These are the activations of a small neural network, seen along a few directions. Each row is one input.
In each table, some parts of the input vary, and every possible input appears once, in random order.
A made-up example of a description, with smaller parts first: line(4) and (point or ring(11) or (values(3) and ring(8))).
Shared parts are said once, and a part with two or three values counts as separate values.

Other details of the inputs vary at random and push rows far along three fixed directions, the same in every table; ignore that.

Rows:
r1: [-26  -4 -17   7  -8  -1   8  22  54  -3   0 -12]
r2: [ -2 -16 -41  -3 -10  -1  -6   5  -5  -3  15  12]
r3: [-10 -23 -25  -8  -4  -2 -10  26  -6  -3  12  16]
r4: [  3   9   0 -25  18  12   8  14  -2  -4   1   3]
r5: [  0  28  36  23   7  14  23 -11  25   7  -4 -25]
r6: [ 10  -4 -40  -4 -10   4 -19  21   4  15   8   5]
r7: [ 16   7  13 -32  18  -6  12 -15 -37  -9 -12   4]
r8: [ -6  18  11  13   9  20  35   6  48   6   2 -26]
r9: [ 21   3  17 -17   8   3  13 -28 -41   3  -7  11]
r10: [ -5 -12 -42  -3  -7   2 -10   5  -3  -3  14  10]
r11: [ 17  13  22 -39  21   3   4  -7 -19  -3 -10  13]
r12: [  2 -25 -29 -10  -8   2 -12  10   5   6  17  23]
r13: [ -7 -20 -27 -13  -4 -11 -16  20   4  -6   9  18]
r14: [-10  10 -27  12 -14   5  -4  30  47   1  -9 -26]
r15: [ -7 -11 -40  -4 -11   4 -10   6  -4  -1  15  12]
r16: [-12  28   8  -8  18  10  27   9  59  -7 -12 -26]
r17: [-25 -10  45 100 -47 -28 -32 -32  14  10 -10 -22]
r18: [-16 -12 -35 -11 -10  -3 -14  13  -6  -9   8   4]
r19: [ 19   5  26 -25  23  -1   8  -4 -36  -5  -7  11]
r20: [-14 -14 -37 -10  -6  -7 -13  12  -5 -12   6   3]
r21: [  4  28  35  10   9  12  22 -17  33   8 -10 -21]
r22: [ 26   1  30  -3  12   0   3 -17 -39   5   2  12]
r23: [ -5  28  31   7  19   9  25   0  27  -5 -15 -27]
r24: [-24 -35  28  69 -52 -44 -44 -29 -54   0 -11   1]
r25: [ 22   6  29  -3  14   4   0 -17 -35   5   1  10]
r26: [ 29   2  28 -19  15   0   3 -24 -28   6  -4  17]
Description of these inputs: values(2) and (point or (values(3) and line(4))).
The inputs of r17 and r16 match in every part but the values(2) part. If r8 is changed in the same way as r17 into r16, which row does it become?
> r3
Which other rows does r19 become when the values(2) part takes its other values? List them by row number.
> r22
Which other rows does r8 become when the values(3) part takes its other values? List them by row number.
> r9, r12
Which other rows does r25 become when the values(2) part takes its other values? List them by row number.
> r23
Start at r11 and move only the line(4) part, one step at a time. The first step leads to r16. Which rows follow, in order?
> r13, r1
